These are the activations of a small neural network, seen along a few directions. Each row is one input.
In each table, some parts of the input vary, and every possible input appears once, in random order.
Descriptions start from the smaller parts, as in this example, which fits no table here: values(3) and (point or line(9) or (line(4) and ring(8))).
Shared parts are said once, and a part with two or three values counts as separate values.
In the rows, zero is written as 128.

Other details of the inputs vary at random and push rows far along three fixed directions, the same in every table; ignore that.

Table:
x1: [117 102 143 114 127 153  92  87 115 103 136 117 137]
x2: [178 147 153 117 104  61 152  96 153 130 113 108 159]
x3: [181 163 139  90 103  73 151  98 162 137 113 122 155]
x4: [104 134 103 152 157 143 122 176 108 151 115 163  85]
x5: [ 99 134  87 146 152 153 114 173 113 157 119 148 100]
x6: [ 87 140 106 147 161 138 126 169 112 154 114 170  98]
x7: [127  45 172  96  96 162 106  69 128  60 136 114 131]
x8: [ 97 104 120 162 148 149 131 186 108 126 131 133 115]
x9: [ 91  75 100 107  70 108  64  90 128  46  94 133 129]
x10: [ 75 101  95 137  97  88 100 124 124  81  88 145 117]
x11: [155 177  94 164 126  68 147 180 148 174 118 102 143]
x12: [108  46 111 111  70 111  89 115 133  32 107 138 131]
x13: [113  81 154  63 108 160  97  38 123  76 122 141 128]
x14: [ 74 151  99 140 159 142 121 162 114 151 118 157 107]
x15: [149 212  81 150 127  78 161 170 146 165 103 119 137]
x16: [135 130 166 120 191 201 124 132  98 177 159 142 106]
x17: [126  86 142  70 108 170  80  41 128  70 132 131 130]
x18: [164 158 146 111 104  67 146  92 153 128 118  96 166]
x19: [114 130 158 132 171 207 148 125 106 150 188 132 118]
x20: [223 167 181  92 158 153 168  71 145 184 166  84 158]
x21: [109 118  96 153 150 159 131 184 112 129 137 158 114]
x22: [ 82 125 122 154 157 130 108 174 106 155 124 150 119]
x23: [115  80 154  72 112 158 104  32 123  71 119 142 120]
x24: [141  68 181 120 159 205 124  99  94 116 172 125 142]
x25: [133 109 214 101 190 208 125  58  96 156 180 108 146]
x26: [213 155 198 103 149 157 194  87 151 159 164  85 153]
x27: [133 111 180 146 190 189 130 128  85 169 155 128 111]
x28: [ 85 142 106 137 159 140 114 174 116 158 121 167 107]
x29: [132 192 106 160 130  57 162 169 140 168 106 112 148]
x30: [ 90  97  93 131  78 122 114 142 151  73 101 149 104]
x31: [105 119 102 149 153 159 135 187 115 125 131 152 109]
x32: [198 170 186 102 142 149 188  77 142 153 200  90 159]
x33: [137 150  87 143  54  28 145 146 166  86 128 108 151]
x34: [192 144 148 113 101  67 132 109 158 131 127  98 155]
x35: [118  54 173 103  84 166 107  59 132  64 142 120 133]
x36: [ 74 152  97 140 162 142 117 161 118 151 125 156 107]
x37: [116 106 181 152 167 204 146 132 105 153 164 115 122]
x38: [ 86 105  85 135  90 102  85 131 121  80  91 136 124]
x39: [218 150 195 111 152 143 170  76 128 182 159  71 168]
x40: [ 83 124 121 154 155 131 113 174 103 155 121 151 118]
x41: [101 137 102 143 158 145 105 181 117 155 128 159  94]
x42: [185 174 123 109 103  87 157  84 155 121 108 104 147]
x43: [109 111 175 149 166 200 145 128 103 152 179 118 128]
x44: [198 189 157 123 162 124 173 138 134 198 143 112 137]
x45: [155 177  96 164 124  68 151 180 143 174 111 102 143]
x46: [146 169  77 111  72  18 126 144 185 113  87 138 143]
x47: [137 176 107 170 111  73 169 177 148 147 144 106 147]
x48: [ 89  73 101 101  56 123  97  97 152  39 117 150 115]
x49: [ 99 119 118 159 152 136 109 181  99 152 122 144 106]
x50: [ 99 133  87 147 150 154 119 173 110 157 116 149  99]
x51: [101 132  87 155 153 152 126 168 109 152 112 150  92]
x52: [ 86 130 109 160 133 163 139 170 128 134 134 150 101]
x53: [ 88 153  89 147 155 154 113 164 110 145 118 148 107]
x54: [192 144 135 104  98  92 169 117 166 109 123 104 150]
x55: [131  80 143 122 124 152 109  89 110 109 124 119 122]
x56: [ 88  64 114  98  75  91  61  98 139  57 102 151 129]
x57: [148 163  78 147  67  24 135 133 159  96  76 107 147]
x58: [192 144 150 113  99  67 136 109 153 131 121  98 155]
Description of these inputs: values(2) and (line(9) or (line(4) and ring(5))).
- Changing only the values(2) part turns x56 into x46. The same change can be made to x45. Which row results? => x5
- Changing only the values(2) part turns x38 into x15. The same change can be made to x27. Which row results? => x4
- Start at x27 and move only the ring(5) part, one step at a time. The first step leads to x55. Which rows follow, in order? => x57, x10, x2
- Start at x32 and move only the line(9) part, one step at a time. The first step leads to x19. Which rows follow, in order? => x48, x52, x30, x26, x54, x31, x21
- Which other rows does x28 become when the values(2) part takes its other values? List them by row number. => x22
- Which other rows does x58 become when the values(2) part takes its other values? List them by row number. => x16

Table:
x59: [178 113 161 113 108 101 135  89 135 111 127 102 153]
x60: [108 176  61 140  90  69 140 155 161 119  95 144 125]
x61: [146  82 128  85  74  81  88  75 145  69 101 132 135]
x62: [ 91 141  72 131 101 118 112 133 142  98 104 150 111]
x63: [153 161 153  92 114 116 145  77 157 124 141 118 145]
x64: [101  88 141 145 161 183 103 140  88 128 139 136 114]
x65: [124 115 190 140 182 185 132 121  96 168 176 116 138]
x66: [ 96 112 141 160 164 186 122 142  87 142 149 114 128]
x67: [141 206  89 154 133  79 147 155 141 171 104 108 142]
x68: [145  85 122 109  62  97  96  82 142  64 108 106 143]
x69: [126  76 170 111 140 167 104  93 110 125 140 126 122]
x70: [173 195 140 130 172 156 178 130 129 193 154 114 132]
x71: [140 132 163 117 194 218 150 117 104 165 155 131 112]
x72: [ 67  97 133 124 154 172  85 101  95 121 127 152 107]
x73: [201 188 145 146 150 105 174 148 141 200 133  81 155]
x74: [179 132 149 119 100 129 156  95 151 112 148 100 145]
x75: [188 162 134 112 122 109 167 121 153 148 137 119 144]
x76: [137 104 160 122 161 212 134 115 113 145 161 128 113]
x77: [122 151 117 108 108 109 135 103 150 113 126 135 131]
x78: [ 82 106 112 141 166 182  91 153  88 140 111 154  99]
x79: [124  97 170 106 109 153 132  85 134  88 159 116 140]
x80: [ 89 155  72 186 133 119 157 207 128 133 124 127 115]
x81: [109 113 129 152 159 164 114 157 103 157 128 130 110]
x82: [112  87  97 102  73  68  77 116 144  69  90 149 127]
x83: [ 84 142  85 150 131  83 106 188 127 139  90 159 117]
x84: [153 152 156  99 123 103 131  70 143 135 129 109 157]
x85: [142 115 174  99 152 150 120  90 118 141 131 130 137]
x86: [ 88 159  83 136 125 105 123 176 136 134 115 159 104]
x87: [ 91 176  72 153 142 106 141 196 129 158 118 160 102]
x88: [117 127 157 117 167 185 112  82 100 147 141 122 126]
x89: [ 64 101  99 152 130 144 107 191 116 104 130 167  97]
x90: [124  98 143 114 117 117 104 117 132 120 125 128 137]
x91: [151  94 163 109  88 108 126  63 134  81 128  94 157]
x92: [115 150  70 126 112 107 128 148 141 116 104 142 109]
x93: [194 197 149 123 144  96 181 147 158 180 150 112 146]
x94: [ 37 120 109 147 170 163  83 153  92 143 126 165 105]
x95: [120 112 103 118  95  82 101 122 136  96  79 142 120]
x96: [ 61 104 105 156 125 148 124 167 115 101 139 149 110]
x97: [148 170 174 157 173 128 174 143 119 188 166  91 166]
x98: [116 121 128 135 186 207 131 151 100 155 153 145  99]
x99: [116  96  99 136  70  84  97 125 138  75  98 121 128]
x100: [141 124 163 140 143 151 143 107 112 137 148  93 149]
x101: [153 109 161 116  94  95 136  78 140  97 132  94 161]
x102: [151  86 139  83 104 160 107  73 135  80 134 136 123]
x103: [164 119 152  83 104 108 115  53 134 108 116 113 142]
x104: [177 104 157  88 104 107 114  66 136 104 119 113 143]
x105: [103  93 100 126 119 129  82 136 113 102 103 148 108]
x106: [ 73 114 102 150 134 145 112 191 125 130 128 161  93]
x107: [186 171 156 141 139  79 170 143 144 170 139  97 165]
x108: [116 107 127 135 156 189 131 146 116 139 143 133 103]
x109: [ 99 131  95 170 141 152 141 184 120 133 136 133 104]
x110: [136 172 105 128 120  65 132 143 142 151 106 128 139]
x111: [118 104 179 125 153 195 133 115 112 131 177 129 119]
x112: [ 70  80 109 147 140 185 108 165 100 105 138 167  98]
x113: [156 172 156 155 155 149 195 143 129 172 168 100 152]
x114: [121 102 133 130 108 150 132 120 130 104 143 131 124]
x115: [136 112 115  95  88 114 123 101 150  88 103 147 126]
x116: [142 127 167 114 178 192 144 122 110 161 171 139 118]
x117: [156 180 105 149 118  76 174 183 162 164 126 121 132]
x118: [161 180 113 143 135  84 150 155 139 166  98 116 137]
x119: [189 172 155 148 143  82 175 144 140 174 138  95 159]
x120: [111 108  81 140 101 115 123 162 138  85 111 140 113]
x121: [155 156 146 147 139 149 177 130 133 145 159  98 146]
x122: [153 115 118  90  86 117 123  87 155  82 104 134 128]
x123: [169 102 157  89  88 114 140  80 153  81 142 118 148]
x124: [119 177  76 178 104  62 164 212 155 143 121 132 123]
x125: [116  69 119 116  97 135  84 107 116  72 112 129 128]
x126: [100  92 161 136 170 174 107 137  94 139 154 140 129]
x127: [152 194 119 135 135  88 168 172 156 166 120 133 130]
x128: [133 115 177 127 139 141 139  99 117 130 155 102 156]
x129: [133 109 149 137 117 116 125 116 125 122 134 114 135]
x130: [ 86  96 111 141 125 121  95 161 120 124 112 147 112]
x131: [152 164  92 146 100  78 163 174 163 145 113 126 131]
x132: [ 87  96  87 139 134 147  77 159 100 115 106 154 100]
x133: [135 129 120 107 126 134 105  98 117 126 114 123 129]
x134: [ 64 108 110 174 146 138 104 186 101 137 130 148 107]
x135: [141 125 178 117 186 172 123 117 102 173 161 129 136]
x136: [140  91 131  86  78  83  96  74 146  75  89 134 134]
x137: [126 167  77 134  96  58 146 175 163 122  92 149 121]
x138: [183 127 147 110 107 128 154  98 149 107 142 108 148]
x139: [174 185 151 112 146  89 154 111 141 179 135 107 160]
x140: [121 129 123 118 140 141 108 110 110 136 118 131 121]
x141: [ 88 123  84 122 115 136 111 141 124 111 113 164 104]
x142: [120  84 136 123 115 131 100 114 121 110 114 129 118]
x143: [136 115 182 148 173 183 137 117  93 162 163 109 128]
x144: [100 187  64 168 118  54 129 178 139 149  84 135 122]
x145: [134 103 123  85  81  83  94  69 141  82  99 131 134]
x146: [132 131 140  99 141 175 133  74 129 118 142 122 126]
- What is each input in this table made of? => line(8) and (line(5) or line(6))
- Changing only the line(8) part turns x123 into x77. The same change can be made to x107. Which row results? => x84
- Changing only the line(8) part turns x133 into x78. The same change can be made to x140. Which row results? => x118
- Changing only the line(8) part turns x130 into x134. The same change can be made to x73. Which row results? => x68
- Which other rows does x116 become when the line(5) part takes its other values? List them by row number. => x75, x93, x98, x102
- Start at x109 and move only the line(5) part, one step at a time. The first step leads to x74. Which rows follow, in order? => x114, x124, x111
- Start at x132 and move only the line(6) part, one step at a time. The first step leads to x105. Which rows follow, in order? => x104, x61, x82, x135
- Start at x72 and move only the line(8) part, one step at a time. The first step leads to x145. Which rows follow, in order? => x136, x61, x69, x119, x129, x101
- Which other rows agree with x66 in the line(8) part? List them by row number. => x79, x80, x91, x96, x97, x100, x101, x113, x121, x128
